These are the activations of a small network on made-up records, seen along a few directions, one row for each record.
Records have a field called NENUZ. Each example row is followed by its value.
Records without NENUZ are marked missing.
Other fields move the rows too, some of them a lot.
(in the rows, 500 means zero)
Random noise pushes rows far along 23 fixed directions. That doesn't count. These rows show it; they differ only by the noise:
770; 508; 621; 511; 523; 493; 317; 577; 493; 819; 569; 659; 489; 475; 573; 620; 414; 814; 363; 376; 701; 750; 591; 362; 519; 213; 504; 815; 470; 747; 651; 347; 283; 684; 451; 550; 395
410; 375; 375; 358; 392; 695; 713; 225; 595; 626; 367; 739; 456; 557; 656; 547; 610; 422; 499; 549; 503; 599; 596; 529; 568; 415; 529; 618; 449; 429; 189; 612; 277; 629; 527; 602; 650
362; 430; 635; 580; 274; 623; 523; 517; 579; 435; 269; 345; 701; 492; 562; 520; 297; 469; 609; 510; 308; 737; 567; 606; 390; 749; 281; 517; 556; 288; 509; 301; 203; 644; 341; 383; 662
723; 631; 377; 606; 695; 514; 586; 521; 428; 701; 560; 343; 431; 462; 383; 571; 518; 686; 412; 481; 583; 518; 581; 473; 333; 393; 433; 568; 748; 669; 648; 576; 581; 581; 276; 126; 510
426; 500; 480; 382; 302; 598; 584; 549; 529; 439; 640; 518; 484; 679; 524; 447; 653; 486; 319; 494; 440; 523; 596; 574; 373; 469; 644; 349; 551; 476; 507; 432; 329; 545; 678; 664; 565
383; 510; 471; 430; 418; 467; 276; 355; 387; 440; 514; 537; 454; 351; 253; 479; 701; 455; 386; 844; 413; 286; 541; 333; 486; 568; 682; 485; 337; 402; 582; 406; 555; 325; 766; 628; 368
429; 490; 350; 396; 590; 399; 596; 533; 550; 628; 567; 816; 262; 684; 418; 435; 483; 635; 491; 378; 682; 723; 532; 731; 550; 589; 412; 526; 628; 514; 486; 644; 477; 553; 548; 487; 518
550; 597; 561; 513; 384; 343; 374; 553; 649; 354; 300; 598; 549; 643; 525; 627; 535; 324; 465; 557; 541; 251; 519; 427; 462; 482; 475; 457; 392; 468; 844; 419; 741; 298; 541; 697; 504
502; 534; 506; 434; 465; 459; 594; 386; 415; 271; 426; 402; 554; 369; 467; 627; 232; 333; 567; 283; 589; 511; 216; 400; 339; 619; 573; 393; 416; 462; 454; 395; 548; 274; 446; 636; 642
694; 454; 606; 643; 446; 496; 614; 577; 607; 476; 459; 382; 604; 386; 414; 653; 447; 523; 530; 460; 582; 798; 438; 440; 380; 567; 611; 657; 548; 326; 410; 302; 556; 519; 492; 201; 721
473; 615; 515; 648; 452; 519; 340; 598; 458; 485; 478; 444; 499; 546; 360; 495; 369; 552; 450; 531; 573; 477; 524; 426; 416; 474; 478; 521; 592; 262; 690; 385; 420; 610; 689; 322; 332
561; 538; 445; 631; 383; 431; 197; 684; 499; 287; 410; 560; 515; 501; 405; 325; 558; 536; 330; 688; 459; 365; 490; 407; 451; 685; 700; 477; 675; 556; 649; 344; 355; 281; 490; 481; 485
625; 320; 655; 503; 383; 595; 515; 622; 545; 403; 803; 659; 489; 592; 632; 443; 817; 550; 268; 629; 323; 530; 568; 753; 679; 511; 882; 503; 513; 502; 247; 580; 195; 580; 752; 687; 552
812; 543; 630; 552; 345; 490; 649; 415; 505; 429; 364; 512; 435; 522; 472; 781; 314; 541; 496; 616; 592; 740; 739; 737; 303; 502; 494; 657; 453; 551; 673; 452; 314; 637; 511; 357; 616
521; 369; 600; 331; 436; 664; 562; 404; 545; 389; 188; 609; 556; 543; 488; 642; 263; 433; 447; 480; 499; 633; 601; 590; 506; 479; 626; 570; 525; 427; 598; 412; 149; 670; 494; 403; 491
515; 588; 746; 562; 485; 503; 429; 479; 613; 618; 595; 485; 413; 526; 565; 584; 705; 602; 618; 472; 491; 636; 420; 549; 647; 531; 667; 372; 442; 615; 478; 637; 546; 624; 253; 643; 415
743; 511; 191; 546; 453; 264; 506; 382; 633; 570; 385; 771; 319; 627; 483; 545; 451; 494; 567; 405; 569; 401; 449; 644; 579; 609; 424; 611; 544; 511; 411; 643; 419; 337; 530; 666; 650
462; 623; 412; 522; 418; 647; 429; 521; 586; 383; 489; 540; 454; 820; 591; 352; 331; 463; 393; 395; 433; 324; 692; 501; 488; 169; 421; 656; 557; 366; 506; 535; 198; 676; 657; 523; 378
601; 438; 579; 577; 434; 520; 438; 585; 512; 573; 669; 581; 488; 556; 613; 577; 633; 607; 342; 482; 397; 630; 329; 367; 509; 435; 605; 559; 408; 416; 600; 565; 579; 418; 505; 489; 201
414; 580; 511; 594; 209; 600; 427; 449; 626; 709; 243; 207; 389; 487; 391; 328; 419; 562; 573; 687; 507; 537; 772; 388; 527; 427; 544; 762; 641; 439; 399; 407; 345; 706; 425; 379; 420
548; 662; 368; 527; 448; 544; 538; 499; 664; 184; 347; 502; 534; 745; 420; 617; 511; 357; 507; 517; 441; 310; 588; 638; 302; 462; 567; 332; 637; 307; 603; 401; 399; 585; 643; 384; 713
456; 427; 593; 417; 294; 480; 574; 543; 703; 491; 432; 517; 464; 418; 425; 517; 457; 421; 368; 443; 635; 472; 495; 657; 329; 528; 583; 393; 530; 500; 741; 350; 282; 404; 452; 434; 326
730; 320; 650; 371; 637; 453; 517; 571; 450; 440; 568; 503; 565; 398; 535; 494; 477; 397; 470; 468; 371; 469; 359; 569; 618; 498; 576; 553; 478; 712; 694; 585; 540; 394; 424; 438; 386
466; 556; 493; 369; 466; 371; 539; 416; 557; 531; 482; 486; 318; 626; 510; 254; 362; 353; 556; 303; 609; 295; 589; 491; 712; 392; 455; 467; 362; 758; 521; 777; 595; 337; 374; 870; 353
465; 450; 590; 490; 492; 627; 498; 591; 349; 565; 552; 404; 602; 284; 552; 341; 674; 336; 587; 748; 484; 525; 338; 470; 445; 636; 522; 564; 813; 559; 537; 383; 485; 609; 548; 259; 685

628; 406; 658; 387; 542; 510; 281; 592; 551; 476; 432; 554; 535; 574; 630; 714; 328; 715; 420; 371; 356; 593; 411; 469; 626; 251; 706; 735; 413; 623; 544; 359; 369; 623; 477; 684; 306  nali
323; 362; 741; 387; 540; 620; 551; 643; 481; 516; 618; 495; 659; 453; 642; 359; 379; 521; 525; 321; 539; 781; 514; 537; 576; 442; 416; 518; 453; 579; 405; 380; 338; 680; 480; 573; 580  gek
578; 313; 319; 315; 556; 632; 696; 461; 458; 609; 611; 443; 401; 445; 626; 613; 687; 684; 370; 789; 197; 589; 568; 605; 430; 229; 566; 872; 502; 621; 293; 541; 636; 582; 610; 295; 351  niret
465; 585; 451; 368; 594; 527; 417; 396; 285; 492; 220; 517; 534; 577; 392; 606; 297; 521; 714; 582; 482; 664; 573; 463; 492; 671; 311; 392; 544; 506; 760; 457; 525; 717; 496; 429; 542  niret
347; 522; 594; 566; 614; 530; 289; 444; 623; 489; 634; 826; 685; 482; 588; 397; 849; 391; 610; 655; 337; 433; 543; 545; 562; 571; 206; 514; 406; 419; 516; 442; 334; 557; 477; 515; 780  sotu
759; 545; 791; 450; 615; 465; 296; 591; 322; 423; 768; 526; 371; 438; 480; 597; 424; 583; 459; 390; 503; 645; 161; 479; 593; 476; 901; 815; 664; 591; 447; 433; 427; 523; 552; 563; 550  dedu
621; 721; 602; 678; 478; 421; 291; 429; 344; 364; 706; 377; 473; 493; 476; 496; 565; 462; 641; 576; 341; 465; 348; 362; 507; 600; 531; 597; 429; 451; 387; 518; 618; 410; 527; 664; 693  dedu
593; 481; 290; 610; 531; 455; 542; 539; 504; 523; 649; 706; 575; 454; 637; 533; 595; 570; 548; 542; 627; 474; 527; 644; 397; 405; 285; 284; 372; 588; 483; 479; 371; 584; 753; 513; 508  resud
662; 452; 377; 622; 608; 603; 510; 429; 642; 540; 411; 629; 386; 515; 485; 576; 460; 598; 384; 403; 470; 495; 364; 525; 581; 433; 727; 788; 759; 318; 245; 619; 226; 540; 349; 185; 473  missing
409; 530; 366; 319; 505; 455; 358; 461; 541; 435; 611; 329; 441; 510; 181; 273; 395; 628; 456; 307; 322; 625; 512; 246; 425; 438; 580; 614; 406; 501; 393; 317; 457; 341; 466; 538; 484  missing
488; 400; 304; 439; 600; 537; 601; 534; 562; 513; 362; 523; 520; 593; 545; 507; 470; 381; 376; 409; 515; 223; 419; 425; 585; 318; 594; 579; 662; 395; 455; 583; 620; 444; 602; 430; 461  nali
382; 470; 582; 574; 596; 667; 486; 605; 205; 577; 679; 379; 639; 372; 638; 364; 553; 431; 487; 555; 467; 514; 305; 294; 557; 529; 478; 558; 664; 415; 379; 510; 613; 576; 601; 415; 561  rasal
677; 621; 642; 495; 719; 357; 371; 368; 654; 506; 478; 433; 514; 471; 256; 824; 445; 512; 624; 273; 483; 422; 373; 436; 569; 404; 580; 580; 357; 317; 560; 414; 674; 507; 444; 459; 534  gezo
675; 397; 679; 654; 468; 384; 503; 499; 532; 514; 656; 344; 664; 274; 374; 680; 571; 584; 422; 506; 477; 535; 578; 447; 533; 556; 595; 497; 185; 408; 362; 389; 582; 356; 578; 595; 589  vuf
523; 406; 601; 226; 422; 362; 427; 540; 414; 766; 536; 359; 263; 518; 314; 582; 266; 611; 627; 407; 289; 805; 206; 639; 526; 658; 481; 848; 706; 368; 734; 391; 549; 617; 593; 424; 287  kubu
556; 524; 474; 267; 409; 376; 420; 420; 633; 533; 480; 662; 245; 612; 475; 365; 553; 367; 621; 396; 501; 543; 253; 433; 618; 512; 686; 711; 573; 623; 477; 552; 579; 333; 419; 696; 510  dedu
255; 459; 552; 373; 527; 502; 489; 525; 414; 530; 409; 599; 445; 347; 550; 485; 372; 544; 453; 624; 664; 436; 581; 732; 462; 553; 390; 549; 584; 690; 532; 416; 371; 543; 495; 621; 509  missing
271; 587; 780; 486; 466; 662; 575; 540; 273; 236; 561; 542; 258; 622; 738; 641; 293; 435; 389; 597; 582; 454; 330; 735; 569; 461; 767; 662; 614; 280; 326; 690; 552; 622; 721; 635; 274  vuf
566; 468; 363; 457; 349; 443; 463; 431; 351; 574; 384; 389; 514; 524; 624; 537; 252; 595; 600; 467; 293; 595; 446; 446; 463; 570; 287; 600; 421; 609; 503; 476; 437; 467; 444; 720; 469  dupul
440; 372; 517; 329; 509; 553; 589; 481; 468; 573; 436; 419; 616; 435; 578; 549; 489; 445; 399; 428; 369; 405; 468; 505; 516; 542; 480; 559; 590; 563; 427; 417; 483; 439; 379; 635; 679  rasal
162; 378; 426; 486; 586; 563; 547; 479; 717; 695; 557; 579; 461; 496; 704; 364; 599; 536; 525; 340; 376; 371; 352; 631; 659; 444; 303; 435; 489; 472; 354; 735; 450; 490; 210; 535; 200  tupo
633; 607; 720; 576; 772; 456; 526; 459; 531; 516; 781; 393; 542; 503; 266; 517; 710; 410; 278; 401; 388; 237; 681; 538; 484; 482; 446; 625; 574; 450; 654; 638; 600; 370; 285; 322; 778  leked
521; 695; 502; 398; 626; 492; 567; 570; 328; 451; 566; 439; 278; 688; 433; 691; 453; 587; 394; 448; 570; 546; 337; 545; 311; 449; 667; 446; 752; 551; 794; 597; 789; 538; 475; 380; 385  nali
552; 682; 312; 682; 359; 471; 409; 606; 596; 369; 495; 387; 553; 822; 461; 345; 653; 548; 450; 515; 339; 480; 678; 242; 431; 511; 507; 491; 550; 392; 395; 453; 657; 400; 515; 581; 777  dupul
330; 467; 766; 599; 702; 504; 448; 508; 524; 616; 503; 547; 602; 362; 378; 543; 493; 499; 536; 484; 539; 615; 521; 545; 574; 674; 300; 573; 507; 303; 609; 505; 525; 562; 315; 253; 562  sotu
467; 401; 334; 338; 429; 495; 663; 345; 584; 587; 492; 425; 461; 237; 343; 561; 458; 556; 471; 473; 607; 591; 512; 460; 240; 383; 502; 494; 351; 576; 452; 313; 433; 392; 504; 376; 417  resud
540; 668; 629; 817; 515; 414; 363; 329; 370; 376; 646; 546; 421; 218; 523; 490; 523; 535; 774; 868; 568; 565; 558; 562; 454; 571; 292; 565; 136; 591; 404; 608; 552; 467; 496; 460; 425  sotu
405; 707; 444; 673; 365; 408; 359; 505; 717; 447; 368; 495; 352; 493; 386; 317; 475; 455; 708; 600; 683; 467; 574; 500; 393; 499; 404; 486; 522; 510; 586; 427; 468; 493; 406; 355; 424  kubu
628; 710; 459; 456; 366; 329; 374; 407; 530; 357; 263; 565; 235; 727; 472; 494; 411; 482; 741; 653; 455; 495; 626; 692; 577; 641; 538; 605; 568; 690; 510; 583; 515; 529; 432; 750; 696  lut
498; 354; 447; 414; 602; 500; 518; 614; 494; 415; 551; 606; 592; 648; 391; 387; 534; 625; 395; 434; 327; 783; 641; 502; 547; 645; 457; 428; 467; 500; 534; 509; 486; 455; 437; 404; 572  bizo
610; 564; 544; 836; 204; 426; 400; 514; 525; 501; 481; 296; 473; 432; 528; 323; 526; 487; 681; 724; 402; 548; 568; 499; 555; 722; 459; 559; 474; 463; 338; 553; 430; 465; 467; 538; 544  bizo
640; 522; 622; 599; 530; 387; 554; 537; 792; 698; 538; 539; 447; 458; 466; 449; 589; 333; 530; 333; 738; 210; 515; 705; 617; 420; 450; 426; 601; 554; 687; 636; 404; 509; 375; 416; 421  kubu
484; 577; 665; 467; 460; 516; 282; 540; 471; 681; 734; 516; 515; 546; 596; 528; 729; 536; 485; 520; 371; 446; 394; 427; 494; 405; 431; 508; 484; 495; 714; 430; 489; 596; 561; 650; 356  gezo
635; 335; 421; 173; 245; 478; 640; 454; 531; 540; 487; 600; 435; 548; 729; 580; 603; 338; 516; 549; 342; 532; 284; 565; 374; 407; 574; 541; 466; 705; 681; 458; 519; 402; 606; 697; 379  lut
773; 611; 453; 511; 363; 448; 371; 526; 528; 154; 483; 539; 515; 599; 509; 444; 602; 432; 459; 703; 432; 478; 630; 304; 380; 384; 692; 641; 353; 664; 508; 336; 583; 311; 616; 582; 672  niret
358; 548; 609; 634; 469; 543; 475; 504; 426; 464; 582; 437; 522; 407; 724; 560; 376; 526; 531; 470; 503; 468; 324; 477; 472; 459; 396; 602; 415; 421; 335; 501; 532; 485; 460; 638; 429  tupo
577; 703; 347; 612; 471; 555; 517; 586; 597; 532; 419; 477; 515; 830; 501; 615; 515; 575; 576; 386; 496; 686; 501; 369; 342; 426; 436; 568; 726; 234; 505; 378; 622; 711; 559; 304; 749  lut
497; 406; 346; 512; 311; 679; 655; 477; 454; 633; 292; 320; 552; 412; 731; 556; 588; 527; 478; 734; 452; 488; 497; 361; 404; 363; 571; 409; 530; 625; 504; 532; 589; 577; 440; 403; 256  leked
329; 437; 548; 458; 658; 663; 787; 561; 318; 560; 383; 274; 582; 374; 501; 558; 432; 502; 211; 474; 685; 358; 617; 486; 485; 544; 647; 432; 797; 571; 357; 566; 655; 475; 297; 407; 674  rasal
467; 382; 391; 542; 447; 602; 524; 534; 423; 473; 606; 795; 607; 490; 687; 451; 751; 431; 325; 587; 515; 464; 358; 455; 393; 573; 513; 179; 503; 517; 677; 572; 330; 390; 568; 487; 359  gek
595; 538; 497; 573; 491; 544; 390; 564; 541; 560; 258; 348; 691; 716; 508; 545; 359; 518; 340; 367; 386; 325; 734; 262; 578; 373; 444; 656; 592; 405; 622; 434; 476; 551; 401; 562; 648  tupo
374; 605; 459; 581; 519; 606; 486; 617; 694; 203; 446; 642; 487; 835; 637; 290; 509; 410; 534; 453; 385; 504; 543; 556; 460; 445; 370; 417; 590; 418; 587; 635; 458; 517; 324; 282; 423  resud
604; 459; 307; 401; 662; 464; 356; 294; 248; 702; 428; 659; 609; 316; 417; 536; 505; 470; 584; 515; 565; 473; 375; 175; 560; 536; 401; 540; 442; 603; 549; 454; 501; 458; 606; 618; 673  leked
319; 492; 505; 545; 308; 478; 605; 603; 744; 359; 343; 379; 492; 515; 678; 526; 198; 487; 455; 338; 639; 351; 557; 662; 412; 322; 469; 541; 432; 483; 328; 370; 405; 448; 478; 685; 418  vuf
404; 667; 572; 714; 584; 543; 563; 717; 659; 436; 701; 281; 582; 676; 390; 531; 511; 688; 336; 288; 500; 524; 746; 639; 352; 442; 453; 461; 666; 279; 332; 357; 455; 655; 465; 375; 811  bizo
641; 507; 450; 540; 575; 541; 377; 467; 322; 509; 621; 546; 447; 705; 517; 507; 462; 642; 210; 546; 178; 358; 655; 500; 551; 413; 419; 735; 518; 439; 611; 697; 361; 471; 505; 519; 329  gek
436; 559; 580; 681; 121; 617; 439; 561; 826; 584; 448; 394; 712; 546; 882; 341; 771; 304; 593; 366; 505; 392; 351; 223; 454; 403; 510; 231; 459; 553; 485; 394; 381; 443; 231; 734; 497  gezo
292; 355; 633; 311; 377; 567; 491; 529; 616; 472; 554; 638; 553; 513; 575; 421; 575; 460; 500; 494; 434; 734; 460; 409; 526; 453; 520; 615; 306; 407; 432; 358; 522; 474; 579; 598; 439  dupul

Which value of NENUZ does each new row have?
630; 482; 572; 584; 414; 529; 249; 491; 470; 716; 421; 722; 527; 576; 575; 628; 726; 486; 343; 608; 522; 371; 389; 187; 667; 432; 703; 602; 538; 341; 712; 530; 516; 509; 626; 602; 326  leked
417; 577; 395; 479; 530; 492; 349; 451; 576; 668; 271; 688; 361; 509; 281; 539; 578; 577; 675; 635; 725; 566; 512; 568; 580; 605; 639; 359; 710; 400; 589; 443; 350; 789; 620; 339; 457  sotu
424; 588; 522; 538; 716; 431; 506; 547; 296; 454; 815; 333; 485; 430; 276; 274; 531; 466; 457; 533; 463; 398; 603; 483; 466; 547; 303; 494; 486; 499; 547; 618; 736; 384; 558; 351; 529  resud
382; 577; 451; 416; 332; 764; 598; 287; 686; 368; 287; 464; 526; 642; 487; 565; 394; 308; 665; 255; 488; 780; 220; 82; 321; 337; 693; 412; 423; 111; 483; 409; 444; 579; 417; 249; 356  sotu
584; 561; 555; 714; 526; 558; 412; 437; 498; 626; 301; 550; 518; 450; 410; 525; 576; 421; 395; 621; 617; 338; 543; 333; 572; 597; 573; 550; 692; 323; 643; 604; 461; 480; 345; 232; 477  lut
587; 351; 328; 433; 447; 417; 273; 537; 548; 414; 251; 582; 519; 571; 488; 403; 474; 392; 753; 720; 277; 455; 376; 373; 744; 469; 568; 672; 433; 388; 497; 452; 628; 539; 853; 479; 344  resud
627; 398; 417; 594; 400; 619; 555; 562; 622; 392; 410; 298; 617; 652; 641; 340; 643; 448; 522; 502; 75; 491; 482; 489; 596; 629; 614; 394; 665; 508; 346; 657; 392; 474; 203; 389; 572  lut
542; 514; 638; 496; 490; 403; 527; 412; 622; 533; 624; 683; 303; 658; 461; 234; 549; 412; 526; 317; 500; 572; 575; 634; 750; 671; 472; 516; 445; 599; 473; 875; 379; 344; 178; 622; 495  dupul
665; 326; 623; 382; 337; 372; 768; 367; 685; 728; 477; 583; 437; 408; 477; 551; 570; 330; 490; 482; 588; 608; 626; 695; 532; 612; 424; 766; 453; 556; 473; 535; 485; 367; 418; 557; 781  dedu
593; 485; 552; 487; 387; 591; 504; 472; 479; 516; 402; 454; 621; 564; 597; 579; 507; 374; 509; 500; 455; 553; 438; 242; 427; 354; 531; 494; 429; 473; 733; 459; 565; 533; 524; 457; 414  nali
555; 348; 770; 673; 629; 527; 636; 549; 494; 347; 423; 519; 666; 534; 506; 709; 536; 487; 405; 655; 352; 474; 753; 841; 696; 741; 501; 292; 401; 337; 574; 752; 494; 579; 436; 371; 502  sotu
361; 432; 581; 625; 431; 466; 330; 677; 352; 342; 688; 489; 646; 428; 470; 346; 404; 588; 280; 446; 447; 423; 542; 604; 460; 731; 477; 269; 479; 468; 523; 375; 145; 382; 611; 720; 505  gek
395; 440; 796; 351; 719; 576; 477; 629; 242; 341; 606; 473; 475; 417; 559; 494; 442; 380; 377; 439; 465; 400; 163; 594; 655; 681; 789; 475; 768; 566; 558; 618; 576; 425; 390; 521; 435  niret
611; 456; 474; 499; 441; 379; 447; 451; 575; 523; 312; 756; 439; 724; 531; 798; 420; 615; 137; 335; 521; 368; 545; 451; 612; 537; 679; 582; 410; 364; 568; 597; 506; 231; 424; 852; 446  sotu
508; 465; 366; 420; 641; 466; 253; 540; 478; 438; 365; 677; 606; 519; 351; 470; 564; 628; 411; 521; 442; 480; 539; 370; 572; 605; 613; 474; 596; 565; 514; 323; 386; 463; 480; 551; 706  leked
285; 476; 611; 540; 764; 552; 278; 456; 501; 558; 334; 731; 610; 363; 590; 611; 564; 565; 693; 462; 475; 606; 147; 464; 695; 772; 452; 377; 602; 427; 454; 504; 480; 565; 148; 434; 506  gezo
